A small network was trained on made-up records. Each row is its average activation on records with the value named, seen along a few directions.
Values that are neighbours, or in one group, have similar rows; names and order tell nothing.
In the rows, 128 means zero.

Other fields vary at random and push rows far along two fixed directions, the same in every table; ignore that.

G, 15 values:
g5: [142 130 134 127 181  95 124 163 139  99 124 139 102]
g9: [134 128 130 132 174 103 119 146 151 110 124 141  94]
g10: [138 129 132 137 179 107 117 132 180 134 124 151 106]
g2: [134 122 122 123 117 114 129 157 102  95 148 130 120]
g11: [129 109 129 118 127 109 121 151 106 102 123 153 142]
g1: [134 115 120 122 116 110 125 157 110  97 137 144 132]
g7: [131 137 125 130 120 148 131 104 150 154 134 115 132]
g3: [119 143 132 134 112 158 132  84 141 171 121 107 143]
g6: [120 129 123 130 140 118 129 136 126 117 131 124 105]
g12: [111 153 140 145 180 150 132  77 196 183 117 104  77]
g8: [133 102 126 109  83 115 132 168  49  73 122 150 176]
g15: [141 123 126 131 133 124 126 136 134 127 131 140 145]
g4: [126 134 132 130 122 147 132 104 139 157 114 125 149]
g13: [ 99 132 124 125  31 186 143  67  84 178 124  84 169]
g14: [131 133 125 126 105 136 127 138 113 123 144 113 129]
A value of G combines one of 5 hidden first parts with one of 3 second parts; all combinations occur once.
Question: Changing only the second part turns g14 into g15. g2 has the same second part as g14; what does that change turn g2 into?
Answer: g10
Question: Changing only the second part turns g5 into g8. g9 has the same second part as g5; what does that change turn g9 into?
Answer: g11

E, 19 values:
e5: [123 117 115 136  89 137 123 143  85  86 161 148 107]
e11: [131 132 115 145 111 136 130 115 131 110 155 118 108]
e9: [128 138 142 115 101 139 124 140 104 130 137  99 124]
e19: [ 93 113 135 122 131 115 134 111 135 146 103 135 112]
e6: [150 131 108 116 129 120 135 174  78  61 158 110 113]
e4: [144 112 142 107 150  89 106 218  92  59 136 153 110]
e13: [112 125 143 118 169 105 113 161 142 120 117 147  85]
e3: [106 150 149 149 132 182 143  40 180 209  90 113 136]
e2: [ 78 109 140 122 106 140 126  87 130 164 115 125 129]
e12: [145 139 112 130 137 113 130 106 190 170 144 142 145]
e1: [161 118 136 123 118 123 125 173  97  97 129 158 169]
e15: [103 148 131 125  60 184 140  64 111 196 132  66 159]
e14: [165 135 127 138 170 113 115 150 180 135 129 155 135]
e16: [ 99 112 117 126 133 114 130  97 118 118 104 146 137]
e18: [142 115 112 115  55 133 131 120 115 146 137 139 198]
e8: [115 134 135 151 202 140 140  67 191 173  93 129  99]
e17: [133 112 131 116  38 154 131 148  31 100 108 140 223]
e10: [143 139 118 143 196 107 124 145 167 111 143 114  65]
e7: [160 152 125 134 205  89 131 173 156 101 143  96  76]
E is arranged as a line.
Question: Going along E from e5 by way of its neighbour e11, in what order are e19, e13, e2, e10 met?
Answer: e10, e13, e2, e19
Question: Which values are neighbours of e3? Give them in the order they are listed.
Answer: e8, e17
Question: Which values are neighbours of e12? Give them in the order they are listed.
Answer: e18
Question: How many steps from neighbour to neighbour lead from e9 to e1, at the fewest?
Answer: 9

S, 21 values:
s21: [125 165 119 150 139 162 127  68 212 202 147  87 100]
s12: [106 112 124 111  51 159 138 136  55 112 153 103 138]
s11: [100 104 135 118  95 134 136 118  82 118 106 124 150]
s3: [111 125 123 114 117 106 123 162  86  87 141 115  98]
s8: [118 101 130 118 109 123 123 141  96 113 104 165 158]
s14: [101 138 144 136 193 124 124 112 174 143 114 114  61]
s10: [118 122 134 127 151 108 130 109 170 158 110 155 137]
s5: [136 126 144 132 176 112 119 121 175 142 116 161 131]
s18: [153 119 130 126 248  48 117 219 128  25 113 195  76]
s1: [160 151 111 136 139 117 142 151 129 105 148 115 107]
s16: [107 111 134 134 132 118 127 111 136 131 108 152 127]
s7: [109 124 122 123 127 117 125 143 100 101 128 118  96]
s4: [144 115 112 121  58 126 134 181  38  65 161 114 155]
s2: [165 122 117 126 116 114 117 154 110 107 147 134 169]
s9: [145 112 130 116 128 112 119 161 126 111 123 164 159]
s13: [135 128 116 133  37 169 130  96 106 158 149 100 176]
s17: [161 121 134 128 156 110 123 171 129 114 115 149 155]
s6: [166 153 134 131 171 116 119 145 166 134 147 127 117]
s15: [143 152 129 137 156 155 124  79 209 196 122 127 132]
s20: [111 175 140 147 157 173 137  65 186 202 129  74  76]
s19: [ 73 111 125 125  30 184 153  44  75 162 107  97 169]
S is arranged as a ring.
Question: Going along S from s4 by way of its neighbour s20, in what order are s16, s17, s6, s19 met?
Answer: s19, s16, s17, s6
Question: How many steps from neighbour to neighbour lead from s15 to s3, at the fewest?
Answer: 9
Question: Which values are neighbours of s5? Give them in the order they are listed.
Answer: s10, s9
Question: Which values are neighbours of s21? Give them in the order they are listed.
Answer: s1, s13
